[ 35 -15 -16 -12  74 -16   2 -68  25  21   7  -8   7  -8 -65 -16 -70 -24
 -14 105  -2 -83 -49  65  -3 -19 -16  26 -19 -74  85   1 -13   4 -16 -12
  26  15 -11  32 -39  33 -25 -38 -17  33]  Z_350
[ -6 -23  19  27 -49  29  58  87 -42 -74 -20  17  46 -11  42  14   9  59
  15 -30 -18  77  46  -8  13  47  36   6  -4  39 -89  34  -5 -54 -12  26
  34  47   1 -70  39  19 -15  31   2   9]  Z_72
[-25 -18  18  31 -62  -1 -42  44 -62  71  29  50  -9   0  84   0  36 -12
  21 -96  19  29  -2 -64  56 -29 -62 -59 -28  22  13  28  20  29  10 -42
 -49 -26  -4  32  18 -56  17  31  20 -29]  Z_224
step +1: [-2] : [-1]
places Z_224: [-64] : 23
then: [ 47  36   6  -4  39 -89  34  -5] : [-54]
step -1: [14  9] : [13  8]
tags:
[-30] -> Z_618
[-62] -> Z_188
[-97] -> Z_149
[-96] -> Z_816
[-31] -> Z_498
[105] -> Z_812
[106] -> Z_814
[-63] -> Z_684
key Z_224 19:  : Z_816
places Z_72: [58] : 6

[-44   6 -40 -54  23  11 -62  25  -3 -19 -35 -61 -60 -54   8 -26 -21  16
 -59 -21 -19   8 -55 -47 -19 -39] -> Z_381
[-10  36 101 104 -18 -74  45 -55 -69 -52 -29  39  34 104 -74 -43  83   9
  30  83 -53 -74 104  -5 -53 -21] -> Z_556
[ 62 -31  31  54 -47 -15  80 -42   6  29  50  79  78  54 -11  39   4 -42
  77   4  29 -11  56  64  29  56] -> Z_702
[ 62 -31  31  54 -65 -15  80 -42   6  29  50  79  78  54 -11  39   4 -42
  77   4  29 -11 -10  64  29  56] -> Z_926
[ 13  22  74  81 -14 -41  50 -35 -34 -19  -1  46  43  81 -40 -11  58   4
  41  58 -19 -40  81  17 -19   5] -> Z_294
[-36   0 -33 -43  12   3 -49  13  -6 -18 -29 -48 -47 -43   1 -23 -20   7
 -46 -20 -18   1 -44 -38 -18 -32] -> Z_744
Table of tags by key:
[29] -> Z_566
[-43] -> Z_4
[4] -> Z_160
[104] -> Z_128
[54] -> Z_849
key Z_702 13:  : Z_849
places Z_926: [4] : 16 19
then: [-74 -43  83] : [9]

[  0  -8  73   0  92   2  18  16 -87 -54  32] : Z_72
[ 23  -8  73   0  92  23  23  14   4 -11  23] : Z_744
[  0  24  25  55 113  -2  32  15   8 -11  23] : Z_224
step -1: [92  2 18 16] : [91  1 17 15]
places Z_744: [23] : 0 5 6 10
key -> tag
[14] -> Z_884
[17] -> Z_703
[16] -> Z_112
[15] -> Z_101
[18] -> Z_97
key Z_72 7:  : Z_112
asked: [ 23  -8  73   0  92  23  23  14   4 -11  23] : Z_744

[-29  19  13 -49 -13  18  18  19  18  15] -> Z_744
[ 95  14 -31   5  19 -48 -15 -63 -23 -35] -> Z_219
[ 36 -58   4 -35 -48  36 -26 -48 -35 -27] -> Z_72
[-29  19  13   3   0  15   0  24  -6  15] -> Z_778
[ 36 -58   4  10  34 -48 -26 -52 -35 -27] -> Z_556
places Z_72: [-48] : 4 7
places Z_744: [18] : 5 6 8
places Z_219: [-63] : 7
step -1: [-58   4 -35 -48] : [-59   3 -36 -49]
places Z_778: [15] : 5 9
present: [24  0 15  0  3] : no
then: [ 19 -48] : [-15]

[ 17  51  -7 -13  28 -46 -12   6   2 -33  60  44 -35 -32  55  45] : Z_778
[ 19  49  -9 -11  28 -49 -12   7   4 -30  58   4 -33 -34  56  45] : Z_875
[  2  32  10 -60  26 -41  -9  18 -10  -3  68  47 -39 -28  54   1] : Z_744
[-93  46  42   6  33  51  18  11 -42 -23  65  30 -78  20 -15 -25] : Z_72
[-68  53  48 -70  10  43   1   7 -28 -47  71  48 -59   6  -2 -14] : Z_350
[ -15  102  -10   35   21    8   -7  -19   -3 -110    6   62  -46  -14
   28   89] : Z_381
Table of tags by key:
[19] -> Z_379
[-15] -> Z_54
[-68] -> Z_654
[-69] -> Z_33
[-14] -> Z_801
[6] -> Z_675
[5] -> Z_111
key Z_350 0:  : Z_654
present: [ 17  51  -8 -13] : no
asked: [ -15  102  -10   35   21    8   -7  -19   -3 -110    6   62  -46  -14
   28   89] : Z_381
places Z_350: [7] : 7
places Z_875: [7] : 7
then: [-49 -12   7] : [4]

[-94   0 -48  11  -1] -> Z_381
[ -18  -49 -108  -72   10] -> Z_294
[-108    0    0  -69    0] -> Z_350
then: [-108    0    0] : [-69]
step +1: [0] : [1]
places Z_350: [0] : 1 2 4

[ -63   99   47 -114] = Z_381
[ -55   92   92 -111] = Z_219
[ 99 -63  47  38] = Z_778
[ 13 -33  -7  99] = Z_556
present: [-63  47] : yes
places Z_219: [92] : 1 2
then: [ 99 -63] : [47]
then: [-63  99] : [47]
tags:
[92] -> Z_42
[-33] -> Z_328
[-63] -> Z_944
[47] -> Z_542
[100] -> Z_893
[99] -> Z_511
[-32] -> Z_410
key Z_381 1:  : Z_511
step -1: [-55  92  92] : [-56  91  91]
step +1: [47] : [48]

